Each row below holds a small network's activations on one input, seen along a few directions.
In each table, some parts of the input vary, and every possible input appears once, in random order.
Descriptions start from the smaller parts, as in this example, which fits no table here: line(6) and (point or ring(9) or (values(3) and ring(8))).
Shared parts are said once, and a part with two or three values counts as separate values.
In the rows, zero is written as 128.

Other details of the inputs vary at random and push rows far along two fixed directions, the same in every table; ignore that.

Table:
x1: [122 151 135 125 129 109 126 143 135  92 146 117 135 126 132]
x2: [ 94 144 133  72 133 115 152 128 100  85 165  89 143 116 125]
x3: [106 146 119  72 170 124 130 106  73 139 138 136 151 130 136]
x4: [ 93 146 126  79 133 111 154 138 104  83 180  91 142 113 133]
x5: [147 131 131 200  79 120 122 177 190 112 133 117  95 124 126]
x6: [169 106 117 198 102 134 129 130 170 154  85 175 117 136 109]
x7: [ 87 138 130  99 131 135 146 137  98 140 148 108 110 125 134]
x8: [169 106 124 196  94 137 130 131 171 150  82 170 118 137 105]
x9: [162 114 117 145 157 149 103  93 104 219  60 170 110 156 117]
x10: [ 77 144 139  72 127 126 139 138 109  92 173 106 146 118 137]
x11: [156 117 124 133 140 129 112 104 126 135 123 136 132 134 130]
x12: [139 126 142 144 130 129 138 123 119 153  97 150 119 134 127]
x13: [ 97 143 135  60 171 130 123 103  67 143 137 136 146 135 146]
x14: [179 101 109 140 157 144  99  78 115 183  92 170 142 146 117]
x15: [ 93 128 135  94 130 130 158 135  97 122 133 102 127 120 131]
x16: [ 99 125 138  60 150 134 140  98  77 121 153  99 144 127 126]
x17: [125 119 133 156  79 128 122 150 184  83 166 108 138 119 128]
x18: [164 113 124 155 150 139 121  92 108 196  59 184 123 149 119]
x19: [100 138 144 100 138 124 153 141  97 119 136 100 120 121 143]
x20: [ 92 143 144 101 129 133 144 142 101 134 143  98 108 123 131]
x21: [ 88 140 153  97 128 125 163 132  90 119 139 110 124 118 134]
x22: [136 123 132 170  98 124 139 157 165 105 118 116 112 117 122]
x23: [134 133 145 157  92 119 118 157 176  83 168 107 129 122 142]
x24: [195 119 119 186 125 117 101 117 170 134  88 153 128 142 108]
x25: [ 98 136 135 100 130 119 151 145  96 114 141 103 120 119 149]
x26: [194 107 125 189 115 128  96 115 176 134 100 148 124 142 114]
x27: [137 119 129 139 139 139 121 121 131 161  89 130 110 129 117]
x28: [106 126 126  88 158 137 148 116  72 156 119 127 131 129 140]
x29: [140 131 109 129 145 124 121 117 137 134 116 153 142 135 114]
x30: [129 142 139 157 101 115 116 164 174  80 159 121 131 123 136]
x31: [167 138 117 210  69 100 123 182 220  45 165 112 121 113 131]
x32: [101 125 130  67 155 137 124  98  74 148 155 129 151 125 148]
x33: [127 132 123 164 101 119 129 169 164 107 139 108 105 118 139]
x34: [167 113 108 190  99 132 100 144 201 121 117 168 134 136 117]
x35: [176 123 110 134 173 131  96  83 113 182  65 185 141 155 115]
x36: [103 128 139  63 162 134 120  93  68 150 144 125 144 134 150]
x37: [108 128 121 133 109 128 140 158 145 115 143 106 110 115 132]
x38: [106 129 145  68 157 130 133  91  79 125 142 102 137 124 128]
x39: [142 122 130 140 143 133 118 125 127 164  90 133 109 133 126]
x40: [153 109 120 140 146 155 111  94 112 213  62 163 114 153 102]
x41: [146 138 129 165  96 108 130 157 182  63 153 101 127 114 116]
x42: [143 108 118 128 133 135 122 106 131 131 135 132 138 131 120]
x43: [135 120 113 140 132 137 123 134 131 156 107 137 115 126 132]
x44: [155 113 111 141 156 152 108  92 103 218  67 173 114 151 117]
x45: [ 97 150 124  85 139 111 148 135  97  87 181  98 145 110 142]
x46: [167 117 110 136 159 137 103  83 128 176  64 178 145 151  96]
x47: [ 86 133 133  91 131 133 149 139 105 125 140  94 117 118 133]
x48: [141 118 122 148 132 137 135 115 113 167  95 167 127 135 126]
x49: [104 144 143 118 111 119 127 151 149  79 164 110 135 117 133]
x50: [110 132 147 118 103 127 127 140 148  84 172  97 134 116 138]
x51: [101 123 127  81 158 137 153 113  75 156 115 124 128 131 131]
x52: [132 147 130 162 104 110 124 157 179  71 146 117 130 117 120]
x53: [147 134 114 205  61 114 115 194 229  55 174 132 130 112 139]
x54: [ 77 132 136  73 122 127 141 132 107  96 191  95 144 114 151]
Each input here is: ring(6) and (line(4) or ring(5)).
- The inputs of x10 and x30 match in every part but the ring(6) part. If x47 is changed in the same way as x10 into x30, which row does it become? => x39
- The inputs of x6 and x12 match in every part but the ring(6) part. If x42 is changed in the same way as x6 into x12, which row does it become? => x26
- Start at x45 and move only the ring(6) part, one step at a time. The first step leads to x31. Which rows follow, in order? => x24, x41, x2, x4
- Change only the ring(6) part in x52. List by row number the other rows that result. => x1, x3, x29, x35, x46
- Change only the line(4) part in x51. List by row number the other rows that result. => x6, x7, x37

Table:
x55: [168 116 122 137 164 132 114  91 115 178  54 150 121 147  99]
x56: [145 107 118 133 150 152 108  98 120 196  71 165 122 147 108]
x57: [ 69 167 145  44 169 111 167 129  45 115 154 102 133 119 149]
x58: [125 141 119  99 172 127 132 105  81 168  91 164 139 140 127]
x59: [150 111 115 157 129 139 131 117 134 168  83 168 124 139 113]
x60: [143 123 123 118 157 134 122  99 112 159  80 138 130 140 100]
x61: [164  98 118 190 102 147 118 125 168 165  82 150 111 136 103]
x62: [125 134 123 116 131 119 130 125 130  99 148 133 153 125 126]
x63: [104 157 143 108 133 105 158 152 105  91 144  98 120 118 139]
x64: [ 81 160 129  77 148 116 145 146  95 109 154 108 132 120 141]
x65: [112 147 140  80 156 113 138 115  84 108 148 111 143 124 140]
x66: [161 112 121 190  87 133 105 149 188 124 139 143 121 130 137]
x67: [ 97 120 127  52 174 150 119  80  51 190 127 151 147 142 146]
x68: [107 147 140  68 181 122 136 105  60 156 104 113 122 135 128]
x69: [ 98 137 126  95 129 126 139 133 106 111 167 128 144 123 150]
x70: [ 87 142 148  73 135 124 130 131  98 102 179  82 130 117 151]
x71: [138 123 116 168 109 136 112 150 166 144 112 147 113 131 127]
x72: [189 118 101 196 116 125  83 128 197 130 104 172 140 141 114]
x73: [111 128 121  82 178 143 138  92  56 200  87 169 132 142 133]
x74: [ 83 149 133  71 134 115 139 138 110  74 188  91 150 114 138]
x75: [ 99 126 144 110 101 128 142 144 130  91 182  84 127 111 145]
x76: [116 129 133 148  96 125 157 153 147  98 140 111 118 116 123]
x77: [ 88 127 133 106 100 132 138 149 133  94 189 101 137 116 145]
x78: [ 75 150 144  47 162 120 167 113  54 116 140  99 141 120 127]
x79: [154 105 127 123 150 139 120  84 104 164  95 150 138 139 120]
x80: [194  95 109 207 128 152  96 109 157 220  42 195 105 154 111]
x81: [151 119 124 148 124 135  96 120 152 145 128 143 128 135 131]
x82: [ 67 161 137  84 117 110 160 172 119  62 188  74 129 106 141]
x83: [115 135 141 152  72 114 132 177 189  44 198  72 120 103 139]
x84: [107 120 133  76 163 147 130  91  75 177  98 125 125 136 113]
x85: [135 123 126  88 167 133 114  82  98 142 112 133 150 138 110]
x86: [177  97 118 172 117 145  89 102 173 151  98 152 132 141 102]
x87: [171 123 124 228  75 119 133 173 202 107 110 135  99 124 125]
x88: [158 122 128 196  95 128 112 159 185 127 108 123  96 129 122]
x89: [ 94 132 144  73 153 134 143 113  75 150 124  97 115 125 128]
x90: [140 141 117 153 112 112 121 146 162  89 152 143 146 123 134]
x91: [136 134 126 177  78 113 133 173 186  71 175 120 126 114 145]
x92: [186 100 122 206  97 141  94 129 190 150 104 154 116 137 124]
x93: [166 124 125 165 115 115 122 128 164  96 125 131 137 125 116]
x94: [118 134 132  93 141 121 139 111 107 100 146 117 151 123 121]
x95: [124 141 137 130 124 111 153 143 125  98 126 106 123 120 123]
x96: [144 144 131 168  93 104 118 167 190  57 167  97 127 115 134]
x97: [198 108 116 183 130 127  91 104 175 138  84 154 134 141 100]
x98: [134 114 127 126 124 134 131 109 129 124 131 133 141 128 120]
x99: [134 134 121 138 134 121 139 130 132 127 107 148 134 132 115]
x100: [109 116 139  95 148 145 143 106  75 177 105 118 113 130 128]
x101: [139  99 125 117 138 151 113  86 113 168 110 143 138 139 117]
x102: [105 143 134  36 200 127 120  76  41 161 125 131 151 139 136]
x103: [106 124 129  94 130 136 119 120 120 121 159 117 140 127 133]
x104: [153 111 115 167 106 133 119 127 165 123 127 156 140 132 121]
x105: [116 126 125 192  54 126 144 199 204  76 168 107 106 109 135]
x106: [154 113 128 129 151 135 114  93 105 166  99 153 133 141 130]
x107: [ 60 174 144  70 129 103 164 173  97  65 194  67 121 105 153]
x108: [171 131 117 173 121 115 110 130 165 114 120 155 139 133 125]
x109: [116 138 132 155  95 123 133 175 163 102 151 107 103 117 140]
x110: [109 132 124 173  73 128 140 190 179  97 162 117 107 112 145]
x111: [103 150 135 163  75 109 163 199 167  63 180  97 106 105 152]
x112: [ 81 137 148  84 136 133 154 137  76 142 146  93 107 120 149]
x113: [180  94 121 138 180 151 118  55  81 240  17 189 122 159  98]
x114: [144 116 116 145 121 137  96 125 157 140 131 150 135 136 131]
- The inputs of x105 and x77 match in every part but one. If x87 is changed in the same way as x105 into x77, which row does it become? => x106
- The inputs of x89 and x83 match in every part but one. If x88 is changed in the same way as x89 into x83, which row does it become? => x70
- Describe the family of inputs behind these rows. => values(2) and ring(5) and ring(6)
- Change only the values(2) part in x79. List by row number the other rows that result. => x113
- Change only the ring(5) part in x76. List by row number the other rows that result. => x60, x61, x78, x84
- Change only the ring(6) part in x67. List by row number the other rows that result. => x66, x75, x77, x92, x101
- Change only the values(2) part in x100. List by row number the other rows that result. => x75

Table:
x115: [107 118 139  59 163 138 129  86  76 141 134 105 141 129 126]
x116: [ 65 154 142  24 199 129 150 109  21 171 112 109 123 130 143]
x117: [155  94  94 187  99 156 103 137 174 178 111 170 115 137 128]
x118: [150 117 117 165 107 124 132 135 168 100 126 139 139 126 116]
x119: [172 108 122 184 100 133  94 130 193 115 122 126 126 129 115]
x120: [169 122 113 193 119 134 111 135 177 158  62 163 110 143  92]
x121: [150 110 129 114 172 142 134  75  64 209  62 151 117 146 117]
x122: [145 124 129 143 118 126 101 126 160 114 143 120 128 128 125]
x123: [151 122 115  96 192 137 112  64  70 197  69 192 153 152 118]
x124: [175 123 120 186 105 124  92 139 189 117 127 144 129 134 124]
x125: [ 84 157 146 125  96 103 169 196 133  60 185  64 100  99 164]
x126: [ 68 129 159  96 102 141 152 147 105 124 168 105 118 117 154]
x127: [152 131 121 117 162 130 103  94 108 165 104 165 144 147 125]
x128: [137 120 129 151  99 120 130 141 167  85 146 110 137 121 118]
x129: [ 66 170 141  58 136 107 159 152  83  70 202  93 145 111 161]
x130: [126 131 132 145 109 126 152 142 138 115 126 110 112 123 110]
x131: [103 147 128 132  99 106 154 168 152  56 177 110 140 106 141]
- Describe the family of inputs behind these rows. => values(2) or ring(5) or ring(10)
